A small network was shown many inputs. Here are its activations along a few directions, one row for each input.
Each table varies a few parts of the input and shows all the possible inputs, shuffled.
Descriptions start from the smaller parts, as in this example, which fits no table here: one of 4 places along a line, together with either a single point or one of 11 places around a ring or (one of 3 separate values, together with one of 5 places around a ring).
Shared parts are said once, and a part with two or three values counts as separate values.
In the rows, 128 means zero.

Other details of the inputs shift rows strongly along two fixed directions, in all tables alike. That doesn't count.

Table:
x1: [158,83,197,201,69,189,64,81,164,132,211,98,75]
x2: [124,144,93,95,171,120,161,135,97,137,60,131,141]
x3: [147,99,72,113,178,192,161,105,122,150,84,115,75]
x4: [106,173,147,106,92,48,112,161,128,112,141,145,191]
x5: [114,139,73,92,170,116,169,145,120,133,86,138,137]
x6: [143,93,68,121,183,193,165,107,129,145,85,115,82]
x7: [125,171,141,138,100,59,116,171,116,88,111,132,210]
x8: [138,131,146,156,118,129,120,136,115,112,141,130,128]
x9: [98,130,107,69,170,107,166,127,116,152,100,155,133]
x10: [152,128,140,151,108,134,109,130,124,112,121,114,141]
x11: [98,173,162,105,94,44,114,150,126,121,137,147,190]
x12: [124,121,139,136,110,124,114,125,150,124,153,125,136]
x13: [111,148,86,88,169,114,165,139,107,143,84,139,126]
x14: [102,181,152,118,97,48,115,165,116,110,138,144,183]
x15: [123,118,145,131,108,123,115,119,155,129,150,126,141]
x16: [131,96,77,97,177,187,159,102,133,160,102,122,69]
x17: [165,84,192,218,78,196,74,99,148,115,213,105,72]
x18: [139,132,133,145,107,127,112,134,133,118,145,123,126]
x19: [127,91,74,105,182,189,164,104,140,154,103,121,76]
x20: [122,128,151,141,117,123,119,134,126,123,159,135,123]
x21: [106,170,153,101,90,47,114,156,133,117,139,146,195]
x22: [159,90,127,167,136,205,121,91,132,141,132,102,64]
x23: [138,111,201,183,70,136,75,116,147,114,210,123,119]
x24: [122,136,96,95,177,121,167,140,92,131,70,142,141]
Each input here is: one of 4 places along a line, together with one of 6 places along a line.
Question: Changing only the place on the line of 4 turns x17 into x5. The same change can be made to x24. Which row results?
Answer: x7
Question: Start at x8 and move only the place on the line of 4, one step at a time. The first step leads to x22. Which rows follow, in order?
Answer: x3, x6
Question: Start at x10 and move only the place on the line of 6, one step at a time. The first step leads to x3. Which rows follow, in order?
Answer: x18, x16, x4, x21
Question: Start at x11 and move only the place on the line of 6, one step at a time. The first step leads to x1. Which rows follow, in order?
Answer: x14, x13, x22, x2

Table:
x25: [111,143,92,75,172,110,166,132,106,146,66,139,143]
x26: [148,143,187,194,58,109,75,143,135,92,184,117,149]
x27: [78,174,125,67,118,38,139,158,137,134,136,159,182]
x28: [153,122,181,192,56,126,70,127,159,97,186,108,150]
x29: [159,78,128,155,136,211,118,81,144,148,128,98,69]
x30: [130,106,89,120,172,170,158,118,122,141,107,127,87]
x31: [147,103,104,138,156,185,140,106,122,143,110,113,79]
x32: [128,128,79,90,167,139,159,123,122,145,71,124,127]
x33: [139,134,181,165,77,112,88,128,137,111,163,121,151]
x34: [119,119,86,102,183,149,171,125,111,145,94,139,101]
x35: [85,129,103,57,166,109,163,118,135,168,120,154,116]
x36: [142,100,117,136,160,185,141,102,115,147,115,119,74]
x37: [103,194,130,104,117,33,136,182,96,102,107,154,200]
x38: [141,132,146,150,100,125,105,125,137,119,133,114,144]
x39: [138,130,150,146,101,123,107,125,136,119,139,119,141]
x40: [101,193,136,102,120,32,138,180,92,105,109,158,198]
x41: [122,141,138,123,117,99,123,140,128,118,127,133,161]
x42: [147,138,187,184,53,108,70,134,149,97,177,111,161]
x43: [93,116,124,71,155,124,149,109,137,168,141,152,103]
x44: [121,134,86,96,177,137,164,131,101,142,78,133,113]
x45: [148,85,94,134,151,195,139,97,152,144,116,108,84]
x46: [120,144,144,129,125,101,127,147,109,116,137,143,144]
x47: [148,115,143,172,105,153,105,126,139,112,160,114,113]
x48: [155,74,115,158,137,211,123,86,158,143,138,101,72]
x49: [112,147,71,90,172,109,171,153,112,128,82,141,139]
x50: [126,105,103,115,176,168,159,113,113,148,112,135,83]
x51: [108,139,78,78,172,110,170,139,120,139,75,139,146]
x52: [120,128,101,94,181,141,165,123,94,150,85,140,104]
x53: [154,117,157,188,83,148,88,131,145,101,177,110,120]
x54: [149,103,100,137,155,186,139,108,124,141,109,112,80]
x55: [157,78,161,166,120,203,103,79,139,145,151,104,72]
x56: [157,82,133,184,123,206,111,99,148,128,162,103,67]
x57: [135,89,116,123,159,181,143,96,134,151,120,123,85]
x58: [124,141,131,125,115,100,122,143,132,114,125,129,162]
x59: [153,119,158,170,81,141,89,120,151,112,158,107,133]
x60: [108,196,121,105,112,33,134,186,102,98,106,150,205]
x61: [127,101,98,110,167,166,154,107,132,149,103,125,100]
x62: [115,152,107,109,144,97,147,156,110,117,107,142,151]
x63: [129,142,121,126,111,102,121,146,138,111,122,125,165]
x64: [116,160,157,116,105,70,118,148,114,117,126,143,177]
x65: [93,146,143,93,111,80,124,135,146,139,159,148,148]
x66: [111,147,122,94,141,89,144,143,115,128,105,146,163]
x67: [128,114,187,164,54,126,69,112,178,124,221,118,120]
x68: [122,137,124,125,138,116,137,143,113,121,124,137,134]
x69: [140,141,206,186,64,105,76,138,121,99,190,128,143]
Question: What do these inputs look like to the network?
Answer: one of 5 places along a line, together with either a single point or (one of 2 separate values, together with one of 4 places along a line)
Question: Changing only the place on the line of 5 turns x40 into x26. The same change can be made to x33. Which row results?
Answer: x42
Question: Changing only the place on the line of 5 turns x66 into x63. The same change can be made to x57. Which row results?
Answer: x45
Question: List by row number the other rows that have the place on the line of 5 in common with x37.
Answer: x29, x30, x39, x44, x51, x58, x62, x65
Question: Change only the place on the line of 5 in x49. List by row number the other rows that result.
Answer: x30, x34, x50, x56
